A small network was shown many inputs. Here are its activations along a few directions, one row for each input.
Each table varies a few parts of the input and shows all the possible inputs, shuffled.
A made-up example of a description, with smaller parts first: one of 6 places along a line, together with either a single point or one of 9 places around a ring or (one of 3 separate values, together with one of 5 places around a ring).
Shared parts are said once, and a part with two or three values counts as separate values.

Other details of the inputs shift rows strongly along two fixed directions, in all tables alike. That doesn't count.

A family of inputs:
x1: [ 38  79 -32  64  24 -27  52 -59  88 -19  26]
x2: [ 10 -26 -19  13 -46   1  11   9  21  16 -11]
x3: [  3  -4 -21 -13   7  12  22   2   6   8  -7]
x4: [  3 -27  14  33  22  -1 -26 -21  39  -4  77]
x5: [ -5   7  12 -13 -75 -23  36  15 -29  -1 -67]
x6: [-15  82   9  -6 -19 -31  76  -2 -48 -45 -54]
x7: [  9 -88   8 -55 -16  30 -75   1 -60  22 -88]
x8: [  8  33   0  50  23  -4  10 -50  68 -22  49]
x9: [ 17 -14  13  11   5  10 -19 -28   2   0 -19]
x10: [  6  67 -16 -20 -18 -29  40  19 -62 -52 -55]
x11: [ -6 -25  18  46  30 -16 -10 -17  22  31  53]
x12: [ 14   9 -17 -27   1   7   6  18  16  19  -4]
x13: [ -1 -39   8 -12  20  48 -43  17  35  78  53]
x14: [  6  67 -12  51  20 -23  33 -58  85 -20  39]
x15: [-26  22  -1 -49 -24 -15  42   9 -38 -31 -53]
x16: [-25  18   1  -4   8   9 -17  15 -20 -12  26]
x17: [  8 -35  -8  18  15 -29  -3  -5 -15  -3   3]
x18: [ 10 -30  -9  13  40  45 -55  37  38  46  54]
x19: [-28  76  -1 -18 -20 -34  73  -2 -45 -68 -45]
x20: [-19 -18  11  -3  29  34 -53  38  28  31  53]
x21: [-23 -37  12   7  12 -28 -14  -4 -15  -9  13]
x22: [-18 -18   0   4 -52  -4  12   6  16   7   0]
x23: [-14  10   1 -35  -3   5   0  17  13  14   9]
x24: [-11  21  10   3   5  12 -14  14 -29  11  15]
x25: [-13 -10   7 -16   3  21   9   5  -4  30  -3]
x26: [ -2 -19 -21  -2  16  26  -2   4 -22  -2   2]
x27: [  30 -103  -11  -51  -12   37  -75    3  -66   -8  -77]
x28: [ 16 -14  25   9  -2 -19  -8 -11 -12  -8   8]
x29: [-5 35 21 -8  4  4 -7 39 -5 15 -5]
x30: [ 34 -17  -2  11   1 -20  -1 -11  -6 -25   8]
Description of these inputs: one of 3 separate values, together with either a single point or one of 4 places along a line or one of 5 places around a ring.
Question: Change only the choice among 3 separate values in x9. List by row number the other rows that result.
Answer: x8, x27
Question: Change only the choice among 3 separate values in x17. List by row number the other rows that result.
Answer: x11, x21
Question: Change only the place on the ring of 5 in x24. List by row number the other rows that result.
Answer: x6, x13, x25, x29

A family of inputs:
x31: [-13  -6  -6 -45   5  39 -26  33 -26  18 -17]
x32: [-23  -3  15 -23 -33  -7  16  24 -18  13 -20]
x33: [ -8 -43  18   1 -10 -17 -16 -12 -36 -18  -9]
x34: [ 20  -8 -10 -28 -17  11  -5   9 -15   6 -50]
x35: [ -4  -1  -9 -38   8  24 -14  24 -33   0 -23]
x36: [ -8   3  18  -5  11 -22  -9   3 -45 -39  -8]
x37: [ 30  -6 -10  32  29   4 -17 -37  38  -1  17]
x38: [ -6 120   9  55  16 -61  82 -16  31 -48  44]
x39: [ 17 -48  -4  29   8   2 -25 -37  29   7  22]
x40: [  7 -34  -7   7  54  33 -52 -14   4   4  37]
x41: [-14  69   7  29  13 -22  41   8  26  -6  46]
x42: [-20 -22  12 -12 -28  -8   6  17 -26   7 -15]
x43: [ -4 -38  -4 -29 -38  19 -12  17  -5  24 -35]
x44: [-14 -20  11  -1 -22 -22   6   1 -34 -14 -17]
x45: [ 26   9 -10 -12  -9 -11   9 -10 -13 -19 -51]
x46: [  4 -28 -14  33  66  50 -48 -12  49  38  92]
x47: [  9 -15 -11  23 -11   7   9 -13  48  25  25]
x48: [ 13 -32  -9  29  -2   2  -5 -26  39  15  26]
x49: [-22  71  14 -21 -18 -27  44  31 -21 -17 -21]
x50: [ 12  31  -9 -24 -23   7  17  11   4   4 -45]
Question: Changing only one part turns x35 into x47. The same change can be made to x31. Which row results?
Answer: x43
Question: What do these inputs look like to the network?
Answer: one of 4 places along a line, together with one of 5 places around a ring
Question: Start at x50 and move only the place on the line of 4, one step at a time. The first step leads to x34. Which rows follow, in order?
Answer: x45, x37
Question: Change only the place on the line of 4 in x32. List by row number the other rows that result.
Answer: x33, x42, x44
